[[ -86.9  169.2  -10.2   72.6   -0.9  131.0  -70.2  162.6  -23.4   -3.5
    38.2   -2.7  107.7   19.7   41.3]
 [ 107.9  -73.6  104.5  -19.5  -17.7   -5.4  105.6  -30.3   -6.2  122.5
   -29.1  -16.0  100.8  -98.5  138.3]
 [  56.8   66.9   26.1  117.2  -38.7 -114.3  -59.9  196.5  -11.1  156.6
    78.7  -20.0  163.0  -54.3  132.4]
 [ 148.5  -31.9  -86.9   54.8 -112.5   93.9  -60.0   39.6 -143.6   60.1
    69.6   38.2   81.3  -32.5  -24.8]
 [ 157.5  -32.3   -9.9  -35.4    0.1   27.2   50.2   53.6  -12.0  -24.8
   -53.3   90.1   82.9 -129.1  -10.1]
 [ -51.5   13.6   -1.5   22.9  126.5  137.5  -72.1   -4.9   82.9  -51.5
    28.6   17.9  -54.5  135.5 -108.6]
 [  -3.9    8.5  -45.3  147.1  124.9  127.6 -112.1   27.4  104.3   37.8
  -114.0  -34.2    3.4  -99.1 -177.5]
 [ 117.4  -15.9  161.9  -25.7  105.4   84.2   68.9 -155.5   24.1   50.4
   -50.5  166.7   83.6  -74.8  -70.4]
 [ 128.5 -101.7  -10.8   37.3   87.4  -63.4  -53.4   75.1   10.4   12.8
    48.0   14.7   33.7  -78.2    9.0]] ⇒ 56.8

[[ 0.10  0.06 -0.01  0.15  0.00  0.17]
 [-0.05  0.01 -0.13 -0.01  0.24 -0.03]
 [ 0.06  0.17 -0.01  0.03  0.12  0.07]
 [-0.07 -0.08 -0.24 -0.10 -0.11 -0.12]
 [ 0.05 -0.11 -0.09  0.01 -0.02 -0.20]
 [-0.05  0.25 -0.05  0.09 -0.09 -0.09]] ⇒ 0.06

[[ 0.05  0.34  0.88  0.80 -2.70 -0.88  0.05  2.04 -1.04 -0.42 -0.21 -0.44
   0.65 -1.34 -0.47 -1.36]
 [-2.00 -2.20  0.79  0.35  1.33 -1.96  0.18 -2.40  0.59 -0.99  0.15  1.69
  -0.60  1.37 -0.87 -0.62]
 [ 1.15 -0.60 -0.88 -1.33  0.36  2.16  0.66 -1.74  0.27 -0.93  0.46 -0.62
  -2.06 -0.99 -0.35 -0.92]
 [-1.23  0.92  1.32  1.15 -1.42 -2.46  1.59 -0.12 -1.06  0.05  1.26  0.74
   0.15 -0.20  1.24  0.79]
 [ 0.08 -1.95 -0.47  0.72 -0.14 -0.75 -0.60 -0.18 -0.49 -1.37 -0.98  0.81
  -1.02  0.00 -0.35  0.74]
 [-0.69 -0.06 -0.90  0.64  0.24  1.21  1.58 -2.16 -0.01 -1.10 -0.97 -1.65
  -0.45  0.21 -0.17 -0.34]
 [ 0.17  0.74 -0.22 -1.09 -0.64  1.55 -0.03  0.18  0.39 -0.64 -0.31 -3.15
  -1.50 -2.69  0.84 -0.33]
 [-0.48  0.16 -0.47  0.20  0.35 -0.12 -2.72 -0.31  0.12 -1.70 -1.04  0.22
   0.22 -0.55 -2.36  0.01]
 [-1.78 -1.73 -0.62 -0.92 -0.59 -2.35  0.06 -0.82 -1.22 -0.53  0.72 -0.93
   2.85  2.18  1.92 -0.68]
 [-0.30 -0.04  1.01  0.69  0.39 -1.24 -0.93 -0.36 -0.96 -0.84 -1.92 -0.94
  -0.82 -1.20  0.36 -2.28]] ⇒ 1.15

[[-0.044 -0.231  0.192  0.096  0.190  0.131]
 [ 0.067 -0.147  0.082 -0.041  0.086  0.160]
 [ 0.073 -0.054  0.211  0.106  0.230  0.021]
 [ 0.071 -0.064  0.207  0.101  0.221  0.029]
 [-0.145 -0.121  0.128  0.174 -0.008  0.184]] ⇒ 0.073

[[ 0.13  0.20  0.07  0.27  0.22  0.11]
 [ 0.14 -0.10 -0.08 -0.02  0.00 -0.11]
 [ 0.00  0.19  0.24  0.27  0.16  0.13]
 [ 0.00  0.14  0.24  0.21  0.07  0.06]
 [ 0.04  0.15  0.22  0.25  0.14  0.10]
 [ 0.13  0.03 -0.15 -0.03  0.13  0.07]
 [ 0.01  0.13  0.26  0.18  0.05  0.08]] ⇒ 0.00

[[-0.83 -0.30  2.13  0.14  0.38  0.08  0.50 -0.34  0.19  0.51 -0.30 -1.29
   0.81 -0.15  0.20 -0.09]
 [ 0.20 -0.59 -0.34 -0.51  0.00  1.23 -0.41 -0.37  0.13 -0.54  0.51  0.00
  -0.14  0.76 -1.87 -0.18]
 [-0.47  0.88 -1.24 -0.46 -0.41  0.16 -1.10 -0.83 -0.43 -1.21 -0.20  1.32
  -1.58 -0.74 -0.19  0.16]
 [-1.91 -0.25 -0.60  0.06 -0.32  0.02 -0.71  0.29 -0.12  0.72  1.02  1.39
  -0.33 -1.35 -0.28 -0.32]
 [ 1.26  0.00 -0.12 -0.63 -0.52 -0.28  0.11  0.03 -0.46  2.45 -1.06 -0.32
  -1.87 -0.39 -0.19 -0.15]
 [-1.07  0.01 -0.17 -1.20  0.52  0.91  0.60  0.16  0.46 -0.22  1.76 -1.50
  -2.29 -0.83  0.68 -0.60]
 [-2.31 -0.54  0.06  0.86 -0.02  0.07  0.22 -0.36 -0.41  0.35  0.16 -0.95
   0.54 -0.84  0.42 -0.19]
 [-0.70  0.10  1.13 -0.98 -0.69 -0.42 -0.38  0.47 -1.35 -0.37  0.95  0.07
   0.18  1.21 -0.06 -0.92]
 [-1.22 -0.52  2.79 -0.77 -0.23 -0.33 -1.39 -0.57 -0.20 -0.49 -0.86  0.55
  -0.47 -1.02  0.72 -0.20]] ⇒ -0.47

[[-1.33 -0.56 -0.89  2.12 -0.59  0.63  1.06 -0.24  0.61  0.16  0.39]
 [ 0.31  0.24  0.27  0.73  0.35  0.34  0.44  0.31  0.38  0.48  0.33]
 [-1.80 -0.80 -1.15  2.46 -0.80  0.73  1.27 -0.33  0.70  0.01  0.46]
 [ 0.31  0.10  0.33  0.82  0.39  0.24  0.41  0.37  0.38  0.47  0.35]
 [-0.40 -0.86 -0.20  2.05  0.04 -0.06  0.55  0.05  0.36  0.49  0.20]] ⇒ -1.80

[[ 0.11  0.07 -0.14 -0.05  0.16 -0.17  0.27]
 [ 0.00  0.03  0.00 -0.05  0.11  0.00  0.06]
 [ 0.02  0.01 -0.04 -0.13  0.26 -0.11  0.23]
 [ 0.01  0.02  0.00 -0.04  0.10 -0.02  0.08]
 [ 0.11  0.24 -0.20 -0.04  0.09 -0.07  0.12]
 [ 0.01  0.03  0.00  0.00  0.03  0.01  0.02]
 [-0.01  0.03 -0.02 -0.12  0.21 -0.05  0.15]] ⇒ 0.02

[[ 0.08 -0.01 -0.05  0.05  0.26  0.04  0.25  0.26  0.08  0.05 -0.05  0.13
   0.26 -0.04  0.17  0.22]
 [ 0.26  0.25 -0.05  0.10  0.10  0.26  0.03 -0.13  0.02  0.09 -0.06 -0.06
  -0.10  0.04  0.10  0.20]
 [-0.16 -0.03  0.18  0.14 -0.12  0.21  0.26  0.22 -0.10  0.20  0.19  0.07
   0.04  0.13 -0.07 -0.13]
 [-0.04  0.22 -0.16 -0.19  0.17  0.18 -0.17  0.01  0.15 -0.14 -0.08  0.01
   0.21 -0.15 -0.05 -0.03]
 [ 0.23  0.07  0.07  0.04 -0.19 -0.16  0.23 -0.09 -0.03  0.24  0.09 -0.07
   0.18  0.06 -0.03  0.05]] ⇒ -0.16
